Each row below holds a small network's activations on one input, seen along a few directions.
In each table, some parts of the input vary, and every possible input appears once, in random order.
Descriptions start from the smaller parts, as in this example, which fits no table here: one of 6 places along a line, together with either a single point or one of 9 places around a ring or (one of 2 separate values, together with one of 8 places around a ring).
Shared parts are said once, and a part with two or three values counts as separate values.
In the rows, 128 means zero.

Rows:
r1: [100 164 139 105 135 161 121 111 134 133 133 110 115 117]
r2: [125 155  97 133 146 161 114 116 146 106 139 124 110 124]
r3: [109 145 162 154  96 109 120 131 128 133 150 142 133 114]
r4: [124 140 109 145 101 128  98 114 141 101 113 148 112 114]
r5: [117 159 133 151 155 136 143 105 130 125 141 112 147 158]
r6: [197  34 100  36 168 116 152 177  99 183 122 118 120 155]
r7: [117 143 146 165 111 105 129 103 120 116 118 139 147 149]
r8: [108 143 109 161 160 143 143 135 147 109 126 111 138 120]
r9: [109 162 150 139 140 140 133 133 138 142 173 114 133 123]
r10: [114 126 123 175 114 115 129 132 140 100 104 137 142 110]
r11: [111 145 155 121  91 133 111 105 122 115 119 136 117 106]
r12: [206  20 113  50 119  89 143 173  92 174 100 146 122 146]
- Changing only one part turns r9 into r3. The same change can be made to r5. Which row results? => r7
- What do these inputs look like to the network? => one of 2 separate values, together with either a single point or one of 5 places around a ring

Rows:
r13: [140 118 135 101 152 132 147 140 123 156 146 114 132 147]
r14: [148 103 115 120 125 113 129 129 122 124 105 135 129 137]
r15: [141 113 133  94 134 132 131 140 120 145 138 122 120 123]
r16: [145 110 108 116 164 134 146 142 132 141 130 114 136 149]
r17: [ 52 228 136 222 118 157 109  81 165  71 136 124 136 107]
r18: [144 104 106 108 144 138 133 142 128 131 121 123 121 125]
r19: [143 113 131  94 122 127 123 135 117 142 134 132 113 125]
r20: [ 48 235 163 207 108 153 108  80 156  86 153 124 133 105]
r21: [140 103 144 123 105 102 129 141 114 144 125 140 134 127]
r22: [143  95 118 138 116 107 130 143 121 129 108 140 137 128]
r23: [142 110 141 105 115 110 128 127 112 139 122 135 126 135]
r24: [149 105 104 109 133 131 123 136 126 127 118 132 117 127]
- Changing only one part turns r15 into r18. The same change can be made to r21. Which row results? => r22
- What do these inputs look like to the network? => one of 2 separate values, together with either a single point or one of 5 places along a line

Rows:
r25: [133 108 160 121  98  96 129 136 110 144 126 140 136 121]
r26: [141 105 132 143 108  91 129 136 117 136 113 143 143 140]
r27: [134 130 119 127 163 135 146 137 133 147 144 111 140 155]
r28: [132 139 130  86 149 150 129 127 126 143 149 112 110 131]
r29: [140 112 145 102  92 110 114 122 110 130 117 147 115 118]
r30: [ 44 238 154 223 105 151 105  76 163  72 142 127 135 102]
r31: [135 122  98 125 171 149 145 135 141 123 122 108 133 140]
r32: [135 127 100 106 158 156 128 137 139 128 136 116 111 125]
r33: [143 102 113 121 102 112 110 136 124 117 105 149 114 111]
r34: [128 132 146 109 150 147 146 135 123 156 161 110 134 138]
r35: [144  95 111 144 112 111 128 131 122 113  93 144 137 127]
- What do these inputs look like to the network? => either a single point or (one of 2 separate values, together with one of 5 places around a ring)

Rows:
r36: [171  47 196  70  84  56 153 142  64 177 103 140 155 143]
r37: [175  57 175  20  68  84 117 133  71 154  97 151  99 106]
r38: [ 74 211  89 152 184 201 124  82 177  56 111  87 109 108]
r39: [ 77 223 175 171  46 120  69  65 136  92 148 168 100 109]
r40: [ 72 214 196 218  65  88 106  76 132 115 154 156 155 146]
r41: [ 75 201 111 200 197 173 165  94 176  79 116  79 165 147]
r42: [207  60  39  43 188 147 128 153 126 147 114 125  92 170]
r43: [102 160 154 105 213 173 172 170 144 195 222  68 144 139]
r44: [109 168 134  59 191 210 136 155 145 171 217  81  91 102]
r45: [133  69 114 226  58  66 119 158 121 102  69 178 167  98]
r46: [204  51  60  91 204 117 166 165 123 170 119 115 147 208]
r47: [136  77  93 180  39 101  81 144 120  78  65 189 113  61]
- Changing only one part turns r47 into r45. The same change can be made to r44. Which row results? => r43
- What do these inputs look like to the network? => one of 2 separate values, together with one of 6 places around a ring
